These are the activations of a small neural network, seen along a few directions. Each row is one input.
Each table varies a few parts of the input and shows all the possible inputs, shuffled.
Descriptions start from the smaller parts, as in this example, which fits no table here: one of 8 places around a ring, together with either a single point or (one of 2 separate values, together with one of 4 places along a line) or one of 11 places around a ring.
Shared parts are said once, and a part with two or three values counts as separate values.
(in the rows, 128 means zero)

A family of inputs:
r1: [118  83  97 161 130 133 118 122  98 157 111  46  72  43 174 143  27]
r2: [ 65 133  65 208  76  96 141 108 123  76 195 162 109 137 186  28  93]
r3: [126 113  84 161  72 102 130 158 139 113 156 112  72 155 184  73  83]
r4: [145 174 143 106 132  71 139 187 154 101 104 163 171 152  79 107 139]
r5: [148 145 186  72 100 229 155  92  90 129  83 123 115 169 138 171 209]
r6: [124  70  69 166  91 117 130 116 137 181 121  86  81 103 155 115  66]
r7: [137 143 157 106 190 102 127 150 114 145  59  98 171  40  69 178  82]
r8: [144 129 130 111 150  87 140 144 153 168  69 138 179 100  49 149 122]
r9: [156 101 157  71 203 204 124 112 125 140 191 145 114 192 157 189 221]
r10: [161 125 197  93 129 201  56  82 136 134 175 122 118 185 135 192 217]
r11: [ 85 192 124 153 135  66 150 137 138  64 143 214 207 133  81  62 149]
Q: What do these inputs look like to the network?
A: either one of 3 separate values or (one of 2 separate values, together with one of 4 places along a line)
Q: Which other rows does r11 become when the choice among 2 separate values takes its other values? List them by row number.
A: r2
Q: Which other rows belong to the same alternative as r10? List them by row number.
A: r5, r9

A family of inputs:
r12: [124 158 153 105 100 156 172 114  95 138  30 116 153  94  90 144 132]
r13: [110 177 156 119  69 168 175 115  93  78  84 151 130 149 139 100 159]
r14: [128 133 123 112 145 126 113 117 158 132 168 174 150 161 118 141 185]
r15: [139 152 146 126 148  86  89 162 134 115 127 121 151  95  94 128 117]
r16: [123  94 148 142 153 147 119  90 125 150 112 114 133  86 112 169 102]
r17: [ 94 146 105 160 109 124 134 118 115  93 159 122 114 139 178  90  95]
r18: [144 110 143  93 189 172 126 114 102 171 120  93 134 119 117 178 157]
r19: [142 129 132 103 167 136 120 126 135 140 170 153 156 188 110 130 199]
r20: [131 114  98 147  83 118 122 133 138 146 122  84  90 142 163 115  76]
r21: [156 101 131 103 109 166 112 120 144 157 136 112  83 151 160 169 148]
r22: [109 127 102 145 140 111 130 116 117 153 105  87 136  84 129 134  68]
r23: [118 115 137 153 132 114 114 104 161 119 163 173 152 153 103 121 145]
r24: [140 116 166 133 168 107 112 139 157 112 133 149 147 116  96 158 108]
r25: [166  96 139  94 132 178 118 131 123 164 138  90  88 177 151 158 164]
r26: [135 114 134 101 166 159 120 103 123 163 119 115 129  93 126 189 141]
r27: [105 118  68 164 127  70 152 149 148 126 154 168 141 128 119  67 113]
r28: [145 117 124 136  75 132  89 129 122 147 124  83  90 122 144 120 118]
r29: [150 133 153  90 181 118 111 152 155 125 138 149 145 124 112 177 148]
r30: [123 130 127 135 132 126  97 113 101 153 107  86 137  64 110 139 110]
r31: [118 151 116 146 112  94  91 127 137 122 157 145 157 132 101  91 154]
r32: [109 113 151 156 122 159 123  92 123  90 167 149 110 140 161 125 128]
r33: [ 96 116  82 166 116 115 161 136 110  97 159 143  99 115 177  71  95]
r34: [123 179 144 115  79 121 167 125 130 109  80 177 174 162  84  94 175]
r35: [109 149 130 149 101 138 100 114  99  93 161 121 114 119 159  95 137]
r36: [130 129 146 107 158 184 129 116 100 111 175 128 112 174 166 134 183]
r37: [145  81 144 143  96 154 112 107 147 144 130 111  86 143 146 150 109]
r38: [132  84  76 153  90 109 150 151 134 150 122 105  75 118 162  95  76]
r39: [103 148  91 157 119  79 125 130 153 122 155 146 156 152 120  86 112]
r40: [125 149 120 136 156  71 122 165 149 115 125 122 150 115 113 123  75]
r41: [146 145 148 107  42 162 164 130 115 131  47 113 106 152 123 125 140]
r42: [120 133 137 116 135 172 123 105 121 104 173 150 107 148 175 145 167]
r43: [163 130 162  82 204 129 118 161 131 133 141 128 151 151 104 167 162]
r44: [110  97  79 152 147 102 157 134 112 156 104 108 121  60 128 115  69]
r45: [143 179 173  93 116 114 164 160 126 102  50 152 169 125  77 130 138]
r46: [126 119  97 143 163  63 150 183 145 119 125 143 135  91 112 104  76]
Q: What do these inputs look like to the network?
A: one of 5 places around a ring, together with either a single point or one of 6 places along a line
Q: Changing only the place on the ring of 5 turns r41 into r13. The same change can be made to r21. Which row results?
A: r42
Q: Which other rows does r32 become when the place on the ring of 5 takes its other values? List them by row number.
A: r16, r23, r24, r37

A family of inputs:
r47: [152 134 183  79 128 218 114  92 119 118 166 149 115 211 152 168 239]
r48: [ 89 136  64 187 107  41 157 157 138 111 118 143 144  83 119  52  46]
r49: [ 98 102  63 187 104  80 139 143 122 130 128  94  93  71 164  79  25]
r50: [169 151 199  57 148 181 125 124 126 138  92 137 154 166  88 192 211]
r51: [ 82 118  55 204  61  86 142 129 128  98 167 131  88 126 187  34  62]
r52: [158 152 192  62 174 173 129 120 129 131 116 161 171 169  84 186 224]
r53: [174 101 182  67 165 212  97 100 125 167 141 105 109 168 134 216 204]
r54: [104  84  55 193  98  80 125 137 135 146 143  89  81  82 169  83  26]
r55: [158 158 198  66 185 161 108 125 139 118 142 169 178 177  83 184 229]
r56: [168 119 191  61 172 212 111 106 113 150 126 111 120 157 129 213 203]
r57: [ 91 121  71 191  92  69 142 137 122 124 109 107 117  63 139  71  30]
r58: [160 137 199  66 159 201 114 100 114 144 107 124 145 149 104 205 207]
r59: [ 89 142  70 191 118  29 136 162 148  98 144 152 150  91 118  49  51]
r60: [100 135  71 182  81  49 153 161 134 118  94 119 127  80 123  58  34]
Q: What do these inputs look like to the network?
A: one of 2 separate values, together with either a single point or one of 6 places along a line
Q: Changing only the choice among 2 separate values turns r47 into r51. The same change can be made to r52. Which row results?
A: r48
Q: Which other rows does r59 become when the place on the line of 6 takes its other values? List them by row number.
A: r48, r49, r54, r57, r60

A family of inputs:
r61: [137  97 156 106 161 191 129  88 112 159 112  96 112 112 141 198 128]
r62: [168 126 160  68 153 178 132 143 100 160  84  78 111 126 128 185 152]
r63: [117 191 168 123 103 125  99 109 139  83 147 174 176 168 102 114 188]
r64: [136  86 138 117 158 181 102  91 119 152 163 118 100 114 154 177 158]
r65: [141 114 153  90 156 202 130  93  82 169  93  78 116  99 134 189 152]
r66: [105 145 104 181 120  26 103 153 147 127  90 113 169  37  72  95  28]
r67: [164  99 146  94 155 157 104 141 137 144 154 119  94 140 148 173 158]
r68: [111  81  80 190  98  92  96 110 129 174 110  60  95  42 138 121  19]
r69: [112  97  67 164 151  98 125 156 134 113 208 118  81 139 199  86  79]
r70: [ 89 125  95 169  37 163 178  94  84 112  91 110  79 106 184  76  89]
r71: [122 126 144 131  81 191  92  66 122 130 167 121 102 173 167 140 179]
r72: [ 78 149  83 179 176  56 131 149 134  75 198 171 160 107 139  64  88]
r73: [150 139 151 109  78 167  93 116 140 121 157 121  97 200 161 136 178]
r74: [104 153  87 150  49 100 207 150 120 104  71 159 127 138 129  49 106]
r75: [165 110 164  84 158 167 131 138 130 150 102  96 107 139 136 194 128]
r76: [152 126 148  87 173 128 158 144 148 151  92 145 160 144  86 171 145]
r77: [145 129 144 115 129 126 126 133 153 126 149 168 149 191  99 119 186]
r78: [ 84 189 119 161  59  97 185 137 101  65  71 163 153 101 118  50  98]
r79: [139  93  88 167  95  68  97 160 147 165 101  60  90  68 132 117  18]
r80: [ 84  84  60 187 154 122 124 106 116 122 217 118  87 112 205  90  79]
r81: [150 115 129  97 171 118 132 147 156 145 143 168 147 146  98 150 175]
r82: [125 165 176 126 139 123 104 120 134  87 149 172 175 153  89 121 178]
r83: [130 150 162 109 180 115 110 134 136 106 143 172 173 108  88 151 167]
r84: [ 98 113  51 167 166  59 153 162 153 114 198 167 134 144 150  63  96]
r85: [117 137 103 146  34 138 180 144 102 103  81 110  74 133 178  72  88]
r86: [137 155 135 112  93 128 121 122 158 122 147 170 150 205 112 113 196]
r87: [125 109  71 170 110  29 125 166 166 166  90 109 143  74  82  94  36]
r88: [131 161 180  98 183 125 136 131 129 112  92 149 185 107  76 172 138]
r89: [155 142 144  71 168 139 159 149 118 161  74 127 164 132  79 162 169]
r90: [131 100 153 134 117 189  97  77 117 134 169 118 102 158 155 147 169]
r91: [135 178 176  82 178 136 138 136  99 122  74 131 189  94  69 163 161]
r92: [159 113 160 111 114 165  99 128 135 125 159 118  96 185 149 143 168]
Q: What do these inputs look like to the network?
A: one of 4 places along a line, together with either one of 3 separate values or one of 5 places along a line
Q: Which other rows does r92 become when the place on the line of 5 takes its other values? List them by row number.
A: r62, r67, r73, r75
Q: Which other rows agree with r78 in the place on the line of 4? List them by row number.
A: r63, r66, r72, r82, r83, r88, r91
Q: Which other rows does r79 become when the choice among 3 separate values takes its other values? List them by row number.
A: r69, r85

A family of inputs:
r93: [129 168 212 114 155 150  83  95 126  96 132 158 189 129  68 165 188]
r94: [115 134 120 151  68 119 136 100 104 117  99 121 117  86 158 100  85]
r95: [129 156 111 134  85 102 153 166 126 114 100 107 121 164 133  80  99]
r96: [147 116 162  79 150 207 140  98  89 161  80  77 102  97 154 208 134]
r97: [168 167 191  85  95 139 100 134 139 137  81 131 166 170  58 149 198]
r98: [144 120 129 107  78 189 153 122 113 128 141 134  87 213 164 105 199]
r99: [ 99 105  74 179 124 100  81 110 141 155 173  97 114  92 139 113  87]
r100: [122 117 111 120 145 168 116 103 125 121 218 156 109 193 179 118 202]
r101: [104 121 149 136 138 199 136  83 100  86 192 161 109 171 174 121 190]
r102: [156  92 134  87 210 167  93 119 116 177 160  80 111 115 151 202 143]
r103: [ 98 176 121 138  92 122 162 126 111  91  97 127 136 128 151 100  94]
r104: [107 153  94 147 152  82 116 147 138 108 177 129 144 145 148  94 103]
r105: [146 164 174  97 162 119  63 115 151 130 158 153 189 151  73 163 201]
r106: [172 143 189  92 123 119  79 137 184 134 124 157 162 177  67 174 184]
r107: [106 114 132 176 122 111 110 101 105  99 152 128 125  81 150  96  82]
r108: [100 147 134 141 173 114 147 150 106  81 133 158 147  76 114 112 120]
r109: [113 141 138 111  85 208 162  82  99 105 139 153 101 176 182 125 193]
r110: [182  71 149  82 171 167 109 141 149 181 126  84  83 140 144 214 126]
r111: [145 113 111 147  61 100 127 140 118 140 101 101 103 122 140  80  91]
r112: [100 128 130 142 193 111 168 120 115 114 120 163 179  97  92 122 115]
r113: [ 89 157 132 163 145 113 136 127 113  73 151 135 144 123 143  96  90]
r114: [178  95 152  75 143 187 131 138 104 184  83  58  88 134 136 189 140]
r115: [137 188 201  88 102 159 109  94 125 114  78 150 180 133  77 168 192]
r116: [118 143  95 124 180  83 127 170 132 116 159 152 147  98 119 110 133]
r117: [144 103 107 120 161  80 163 161 174 152 112 162 152 145  90 132 111]
r118: [ 90 129 101 170  63 140 127  89 114 138  93  95 105  75 143 119  78]
r119: [123 110  93 160 129  79  90 121 130 134 179 123 125 103 155  94  94]
r120: [144 122 110 119 141  83 143 191 165 120 125 157 120 124 112 122 116]
r121: [148  96 126 115 106 168 132 124 158 125 185 160  82 219 172 131 185]
r122: [138  96 173 104 203 198 114  99  90 142 134  85 111  93 146 204 131]
r123: [109 148 119 116 139 120 194 119 114 132  67 155 171 102 100 126 119]
r124: [140 127 109 113 132 100 185 159 129 155  69 136 157 138  82 106 124]
r125: [121 108  92 167  57 120 118 129 129 161  96  75  91 111 124  99  84]
r126: [109 166 122 116 119 123 173 149 105  99  79 150 138  81 122 116 124]
r127: [150  89 108 155  89  79 106 142 163 137 145 127  98 129 148 106  78]
r128: [118 124  92 125 200  80 148 140 141 149 147 158 179 119  97 120 127]
r129: [133 132 109 142 113  82 132 169 171 111 143 134 117 171 141 106  86]
r130: [125  84  89 174  85 100  97 131 174 159 139 102  86 118 133 125  70]
r131: [ 81 109 112 195 117 131 101  90 115 120 147 102 114  70 134 115  75]
r132: [140 146 113 112 113 103 164 189 119 122  82 130 124 117 104  96 129]
Q: Changing only one part turns r105 into r106. The same change can be made to r102. Which row results?
A: r110
Q: What do these inputs look like to the network?
A: one of 5 places around a ring, together with either one of 3 separate values or one of 5 places along a line
Q: Which other rows does r132 become when the place on the line of 5 takes its other values? List them by row number.
A: r95, r111, r124, r125
